A small network was shown many inputs. Here are its activations along a few directions, one row for each input.
Each table varies a few parts of the input and shows all the possible inputs, shuffled.
Descriptions start from the smaller parts, as in this example, which fits no table here: values(3) and (point or line(9) or (ring(5) and line(6))).
Shared parts are said once, and a part with two or three values counts as separate values.
(in the rows, 128 means zero)

Table:
row 1: [ 80 114 132 132  18 118  93 151  94 157  64 161  44 149 134]
row 2: [130 125  28 178  46 129 155  74 159 115 182  94 110 101  78]
row 3: [132  95 104 190 147 135 195 159 148 123  91  66 113  97  93]
row 4: [145 163 189  54 144 131 120 138  98 156 113 194 110 160 162]
row 5: [114  86  94 194 102 140 116  99 171  85 120  81 168  52 104]
row 6: [171 170  98 139 118 119 126  40 120 101 227 138 188 154 107]
row 7: [136 144 196  88 233 122 106 142 140 146 125 128 139 153 178]
row 8: [175 132 132  94 189  93 191 166 147 102 149 111 193 150 150]
row 9: [142 180 168  94 100 100  39 156  72 133 111 214 126 209 169]
row 10: [167  98 128 107 149  96 142  94 141  92 213 110 226 144 143]
row 11: [ 74  98 142 126 172 156 146 153 132 144  84  86  57  71 115]
row 12: [ 71 131 126 139 117 197 110 163 112 181  56 153  63  96 103]
Describe the family of inputs behind these rows. -> values(2) and line(6)
Change only the line(6) part in row 5. List by row number the other rows that result. -> row 1, row 2, row 3, row 11, row 12
Change only the values(2) part in row 9. List by row number the other rows that result. -> row 1

Table:
row 13: [135 116 203  78 194 120 151 133 115 113 144 139 141 128 175]
row 14: [115 102 166 155 111 134 122 195 104 176  58 150  99 157 103]
row 15: [146  86 119 140 178 118 121 111 149 109 163 112 178  87 135]
row 16: [142 221 126  84 201 176  31 168 142 216 123 202  17 137 134]
row 17: [ 81 130 113 115  40 132  78 139  95 122 134 177  85 147 133]
row 18: [ 95  69 119 127 156 119 113 101 172 111 126  84 137 115 120]
row 19: [132 140 154 176  63 136 124 161  76 152  86 143  80 168 116]
row 20: [176 192 115 103 121 129 144 114 111 129 200 175 162 211 121]
row 21: [113  98 112 174 135 166 201 170 135 151  63  78  94  63  98]
row 22: [162 185  62 152 128 133 172 109 138 118 222 138 176 131  92]
row 23: [103 123 171 142  66 118  77 124  81 118  96 151 107 143 138]
row 24: [107  90 206  59 163 112 136 102 136 134  96 119  97 146 150]
row 25: [169 156  96 174 151  95 177 105 132 104 190 120 179 118  96]
row 26: [ 95 111 184 142 136 163 181 172  89 181  59 135  70 123 122]
row 27: [121 115  77 207  78 137 170 125 119 132  94 109  97  99  82]
row 28: [120  79 131  93 158 119 157 105 173 119 101  57 130  85 146]
row 29: [144 138 166 122 129  79 105 103  86 106 184 153 154 153 163]
row 30: [124 118  54 106  71 124 109  80 156 104 167  91 123 127 116]
row 31: [119 143 119 147  29 150 118 155  92 176 109 180  92 170  96]
row 32: [170 138 107 140 125  98 122 100 153  68 161 100 172 107 125]
row 33: [163 142  86 117  98 133 115  67 158  97 193 137 183 102 115]
row 34: [133 111 144 126 190 152 170 113 179 107 147  86 156  79 174]
row 35: [119 107  94 137 103 109 130  83 163  84 148  72 106 126 125]
row 36: [ 99 126  57 153  41 140 103 134 142 112 141 117 120  77 111]
row 37: [148 151 133  81  94  97  90 112  98 124 202 185 178 162 163]
row 38: [161 138 101 164 203 119 168 145 145 119 172 114 182 123 101]
row 39: [ 86  98 166 107 121 135  81 163  74 131  75 136 115 126 135]
row 40: [150 200  58 120 199 185  55 163 186 206 136 151  44  68 118]
row 41: [ 73 124 173  85 143 129 135 188 133 117  44 129  91 125 181]
row 42: [178 142 172 110 199 107 137 139 115 132 148 158 175 184 105]
row 43: [107 129  63 197  40 172 157 118 140 154 121 143  99 117  72]
row 44: [122  97 162  66 147 107  82 113  89 131 104 103 128 166 145]
row 45: [ 98 123  83 172  76 122 124 122 154  94 100  98 119  95 137]
row 46: [140 107 187 103 180 108  86 132 121 114 143 164 164 162 156]
row 47: [158 169 138 134 214 142 205 112 170 125 130 110 190 110 134]
row 48: [ 84 108 131 138 136 153 158 143 168 128  56  81 132  61 163]
row 49: [128 128 120  64  65 116  76  78  99 130 158 142 113 181 132]
row 50: [120  82 100 204 115 146 142 172 132 158  73 103 129  89  76]
row 51: [126 120 153  87  97  81  91 102 110 117 122 125 118 178 160]
row 52: [183 170 162 128 151  94 142 118  84 108 170 167 162 180 122]
row 53: [ 80  92 101 155 122 151 119 148 142 110  84  88 128  82 130]
row 54: [147 161 191  89 211 120 199 142 123 140 133 153 158 170 161]
Describe the family of inputs behind these rows. -> values(2) and (point or (line(4) and line(5)))
Changing only the values(2) part turns row 44 into row 18. The same change can be made to row 31. Which row results? -> row 43
Changing only the values(2) part turns row 45 into row 23. The same change can be made to row 15. Which row results? -> row 46
Change only the line(5) part in row 47. List by row number the other rows that result. -> row 21, row 28, row 34, row 48
Change only the line(4) part in row 24. List by row number the other rows that result. -> row 44, row 49, row 51

Table:
row 55: [152 135 145  94 119 108  88 114 106 121 160 157 131 162 145]
row 56: [134 154 165 101 195 142 122 169 108 163 110 155  98 151 144]
row 57: [141 133 134 113 116  96 118  98 119  97 160 121 168 164 138]
row 58: [135 127  97 155  97 107 138  90 140  96 168 111 171 122 119]
row 59: [114  98 128 142 135 135 164 124 159 117 108  89 144  86 123]
row 60: [122 100 169 113 146 117 149 127 131 122 108 103 139 132 143]
row 61: [154 151  66 173 111 134 148  99 155 113 172 123 160 105 100]
row 62: [ 56  99 103 164  33 163  88 171 102 162  35 137  25 108  98]
row 63: [159 173 130  82 140 132 107 131 107 153 164 185 112 164 140]
row 64: [112 117 176 100 168 123 119 155 112 137 104 132 117 134 153]
row 65: [129 123  96 171 148 151 168 129 168 126 120  95 142  79 105]
Describe the family of inputs behind these rows. -> point or (values(2) and line(5))
Change only the values(2) part in row 56. List by row number the other rows that result. -> row 63
